Each row below holds a small network's activations on one input, seen along a few directions.
In each table, some parts of the input vary, and every possible input appears once, in random order.
A made-up example of a description, with smaller parts first: one of 2 separate values, together with either a single point or one of 11 places along a line or (one of 4 places along a line, together with one of 5 places around a ring).
Shared parts are said once, and a part with two or three values counts as separate values.

Other details of the inputs shift rows strongly along two fixed directions, in all tables alike. That doesn't count.

Table:
x1: [-19 -14  34  38 -51 -10 -44  -1 -21 -17  23]
x2: [-37   1  -9  62  -3  10 -38 -22  -4  23  27]
x3: [ -2  14 -61  -9  57  21  22 -23  29  35  -4]
x4: [ 15  22  53  50 -37  33  -9   9  -8  21 -22]
x5: [-28  -3 -16  12  18 -23 -17  -9 -16  15  27]
x6: [  1 -13  16  -8 -24  -6 -11   7  -8 -17   2]
x7: [ 34  12   4 -34 -25  20  52  23  11 -22 -20]
x8: [-36   1 -31  10  45 -35 -27 -18 -12  24  31]
x9: [-24 -11  -4   1  14 -34 -46 -15 -14   1  21]
x10: [  6  13 -52 -41  61 -10  28  -7  16  22 -13]
x11: [ 52   8   0 -51 -14  24  51  20  35 -27 -37]
x12: [ 37   7 -21 -41  25  10  35  11  28  -4 -23]
x13: [ 17  -4   0 -10 -13  13  22  12  11  -9 -15]
x14: [ 11   7 -32 -29  46  -6  13  -3  16   8  -6]
x15: [-26   8   0  50  34   0 -45 -19 -16  50   6]
x16: [-39  -5  -9  25  12 -24 -37 -10 -19   0  34]
x17: [ 41   5  -4 -38 -11  30  63  20  25  -8 -40]
x18: [ 10  -3  47  20 -72   9 -11  13  -6 -30   1]
x19: [ 31  16  17 -17 -40  15  37  22   6 -23 -13]
x20: [ 10   0 -34 -58  65 -20   6  -7  13   5 -17]
x21: [-18   5   9  18   1 -15 -15  -2 -11   8  15]
x22: [-10   4 -54 -39  74 -13  15 -16   8   4   5]
x23: [ -8 -17  48  13 -50  -6 -23   9 -18 -20  -1]
x24: [-39 -11   9  41   0 -21 -37 -14 -26   9  31]
x25: [ 42  -1  -3 -53 -12  23  49  19  28 -26 -40]
x26: [ 17 -12  16 -21 -23  11  14   7   6 -28 -15]
x27: [  4  10  18  39  -1  25 -11  -2  -5  32 -21]
x28: [ 26  -5  65  -3 -79   9   8  24  -5 -35 -15]
x29: [-24 -17  -7   5  12 -21 -41 -13 -11  -3  22]
x30: [  1  11 -36  -3  77  12   4 -22  10  45 -24]
x31: [-16 -11  38  42 -44   0 -26   3 -21 -13  20]
x32: [-31  -6 -18  14  21 -23 -18 -10 -11  14  22]
x33: [  6  -1  23  14 -42  12  19  14  -4  -6  -8]
x34: [ 49  12  18 -28 -37  30  58  26  19 -11 -39]
x35: [ -5  -4  44  29 -55   9   7  12 -19 -16  10]
x36: [-16  -2   0  14  -5  -9  -8  -4 -13   8  13]
x37: [  0 -10 -32 -43  42 -12   3  -7  13  -5 -11]
x38: [ -1  -4   0  13  -5  -7 -20  -1   0   1  11]
x39: [-15 -17  46  17 -45 -13 -35   6 -28 -13  11]
x40: [ -8 -11 -34 -44  72 -25  -7 -15   3   4  -7]
x41: [ 16  22 -26   2  15  35  31  -8  32  19 -12]
x42: [ 13  -7  38  22 -60  20  -1  18  -2 -22  -4]
x43: [  8   2   9  -7 -28  11  30  16   0 -17  -4]
x44: [ -1  12 -23 -21  34 -15   8  -1   5  -1   9]
x45: [-31   5 -30   2  42 -31 -21 -15 -10  15  29]
x46: [-31 -17   6  40   1 -16 -51 -13 -20   0  33]
x47: [  4  -6 -43 -24  50  -7   3  -7  12  12   1]
x48: [-33  -5  -5  15  15 -20 -21 -16 -17   0  28]
x49: [ 30  13 -15 -36  20   9  45   9  20   3 -26]
x50: [-21   1 -31 -10  38 -20  -3  -9  -5  12  20]
x51: [ 41   4 -12 -51   0  12  37  11  23 -19 -29]
x52: [-33 -14   2  10  23 -39 -60 -15 -23   8  24]
x53: [  8  14 -45  -6  42  30  32 -18  29  20 -10]
x54: [-17  13 -10  43  -2  16 -15 -16   6  22  17]
x55: [-33   2  -4  20  16 -27 -25 -10 -14  13  29]
x56: [ 23 -10  16 -33 -19  10  26  12   8 -29 -21]
x57: [-11   0 -34  -3  42 -19 -17 -10   1  18  13]
x58: [-18  -7   7  20   0  -4 -12  -9 -14   4  10]
x59: [ 26  23  12  14   5  32  16   4   9  32 -35]
x60: [-31 -11   2  38  -3 -20 -47  -8 -22  11  33]
x61: [ 17   3  10  -3 -26  15  24  12   1  -1 -13]
x62: [ 34  -3 -15 -42   4  19  38   3  22 -21 -28]
x63: [ 25  -8  20  -5 -49  19  15  15   9 -29 -18]
x64: [  1   6  65  36 -82   7   0  24 -19 -24  13]
x65: [  7  -6  54  15 -64   1 -17  15 -10 -29   2]
Description of these inputs: one of 5 places along a line, together with either one of 2 separate values or one of 11 places along a line.
- Changing only the place on the line of 5 turns x59 into x27. The same change can be made to x57. Which row results? => x13
- Changing only the place on the line of 5 turns x46 into x12. The same change can be made to x56. Which row results? => x28
- List by row number the other rows that have the place on the line of 5 in common with x36. => x1, x3, x5, x6, x7, x15, x29, x39, x47, x50, x60, x61
- Change only the place on the line of 11 in x45. List by row number the other rows that result. => x8, x9, x10, x18, x19, x34, x38, x51, x52, x57
- Change only the choice among 2 separate values in x53. List by row number the other rows that result. => x30
